Here are a small network's activations along a few directions, averaged over the inputs that share one value of a field.
Related values have similar rows: they may be neighbours, one step apart, or belong to one group.
Strong random noise was added to every row along 9 fixed directions; ignore it. To show where, here is one row again and again, with new noise each time:
[ -14 -151   16 -272 -225  210 -122   86  -95   65  118  -43  352 -231
  274  138  -38 -144    1   83]
[   0   51  178 -326  144  428 -243  216 -208   49  307  -34  111  784
  150  -56 -151 -129 -224   73]
[ -54   18  -23 -492 -121  242 -592   69  -83 -179  350  121 -389  887
 -178  -65 -133   -5   92  -61]
[ -14  256  229 -255 -302 -172   54    4  -97 -133  -28  -27   49 -177
   29 -166  202   93   30 -159]
[-166  272  366  211  117  -84  -13   72 -129  -49 -349  118   29   16
  128  -20  376   84  -32  -71]
[ 109  166  -29   -3 -223 -237   36 -204 -189  -98  -34 -123 -106   84
 -128 -136 -178 -163 -195   18]
[  -3 -214   58 -284  250  482  -47  123  226  282  166   67  277  200
   18   64   20  323  -53  -94]
[ -99  142   15   18 -264  -71 -271 -163 -114 -127 -128  -13 -216  -74
 -186  -30  258    1  137  -20]
[ 350 -133 -238  229 -293  356   71 -356 -353  120 -241  179  124  244
 -777  -93   24  -46 -374 -143]
[-218  216  133 -292  357 -137  -66   10  351   82  406 -559 -288  190
  346 -174 -190  147   77  177]
[   0 -187 -219 -167 -262 -277  -79 -157  101  -78   69 -101 -126 -252
  143   86 -382 -157   89   71]


DOR, 13 values:
nusek: [ 260  249  211  138  382 -297  271  193  109  177 -230  668  453  402
  -22  159  -68  400 -603 -317]
zoma: [   2   77 -201   52  200   50 -417   16  -42  114  195 -111   29   61
  -16  308  -42 -295 -178  409]
muvot: [  22   96 -108  -64  141  -84 -316  115 -150 -206  167   30   19   86
  189  208 -191 -235  -20  125]
leb: [ -30  477 -174 -192 -220 -270 -757 -243  -62  -43  428  -95  -87  123
 -122  107  -49 -205  -54  314]
pobuz: [  46  110  -31  369   99 -229  -52 -104   23  -18 -266  258   93 -428
 -110  300  226  135   73  112]
moze: [  96 -329 -254 -289 -133  -54  -86   41  202   19  312  167  -71  -10
  -32   23 -276   23  220  -76]
rivub: [ 193   91  -51  256  221 -327  228 -142  116   45 -251   34  545 -585
 -101  182  -47  186 -334  -33]
safo: [-155  -98 -133  107   18   14   48  -56  121   42  271 -253 -211   79
    9  -29  -95  -59   89  165]
tefub: [ 169 -357 -137  393   68  191  -13  107 -330  -54 -458  545  201  247
   42  202 -134 -289 -274   -9]
tabem: [-192  223    1  364  384 -325   43   28  147   39 -238  -55 -195 -212
   55  157  178  -25    1  172]
sodu: [-106   16  408   79 -138 -108  534  353    5 -296 -319  434 -123 -130
    3 -252  364  355  461 -432]
bol: [ 240   -1 -374  220  126 -215    4 -261   49  102   53 -125  -73   13
 -211   67 -274 -124 -181  185]
fop: [   0  146  220  447  313  206  537 -152   16  333 -255 -453  203 -293
  -56 -255  308  154 -214   46]
DOR is arranged as a star with 6 arms.
Name the neighbours of muvot, in listed order.
> rivub, bol
Name the neighbours of leb, in listed order.
> moze
Name the neighbours of tabem, in listed order.
> zoma
Name the neighbours of sodu, in listed order.
> pobuz
Name the neighbours of fop, in listed order.
> tefub
